Here are a small network's activations along a few directions, averaged over the inputs that share one value of a field.
Values that are neighbours, or in one group, have similar rows; names and order tell nothing.
Strong random noise was added to every row along 3 fixed directions; ignore it. To show where, here is one row again and again, with new noise each time:
[-643 -225  -60   80 -341   76   54  -72  265 -360  -22 -118  -43]
[  47 -338   11   54 -494  248  336 -182  -67  300 -194 -421  252]
[-521 -291 -142  -22 -479  125   59  -46  193 -242   -6 -294   39]
[ 127  -30  313  181   37   55  397 -317 -219  242 -175   88  122]
[ 461   -5  148 -214  -66   25  322 -254 -566  430   28 -155  255]


DEVE, 16 values:
res: [-385  335   22  -75  463 -194 -215  -12   51 -588  210  486 -278]
giz: [-854   61 -387 -169   78 -467 -726  604  684 -909  284  -77 -130]
kor: [ 306   56 -143   33   54  258 -301   97  -40   28  288  192 -211]
kar: [-246 -417 -351  288 -562  441 -367  323  626  -87   50 -401 -115]
kop: [363  -5   2 -20 102 173 -25  38  29 129   2  46  -5]
ranom: [-571    9 -532 -695 -247 -450 -611  477   95 -546  348 -340  125]
vebep: [-416  238 -393 -424   20   28 -389   72  -46 -586  427  151 -273]
sigab: [ -30  145 -311   45  216 -264 -381  484  442 -124  -80   15 -194]
bot: [ -46 -184 -502 -650 -437    2 -300  273 -115 -134  274 -642  225]
fumab: [  11  -59  266  169  -84   64  339 -318 -158  230 -198   21   85]
dav: [-731  -32 -132   11 -417   50  -24 -144  174 -462  235  -43 -310]
naput: [ 200  218   81  229  438 -128 -250  225  137   -1  133  259 -230]
bapop: [-124 -262  -32  297 -150  235  -20  145  507   36 -261 -152   34]
dum: [-217  118  516  216  497 -429  432 -167  -46   22 -390  474  -48]
nelap: [ 179  168  271  470  383  215   81 -177  124  -75  -91  578 -120]
digo: [-425  -43   55    9  -91 -177  129 -109   71 -163 -215   50 -119]
DEVE is arranged as a 4 by 4 grid.
Question: Fewest steps between res and naput?
Answer: 3
Question: List every value one step from ranom, in the order listed.
Answer: giz, bot, dum
Question: List every value one step from kor, in the order listed.
Answer: kar, nelap
A value of DEVE combines one of 4 hidden first parts with one of 4 second parts; all combinations occur once.
Question: Changing only the second part turns naput into kor. bapop has the same second part as naput; what does that change turn bapop into?
Answer: nelap
Question: Changing only the second part turns fumab into dum. res has the same second part as fumab; what does that change turn res into?
Answer: ranom
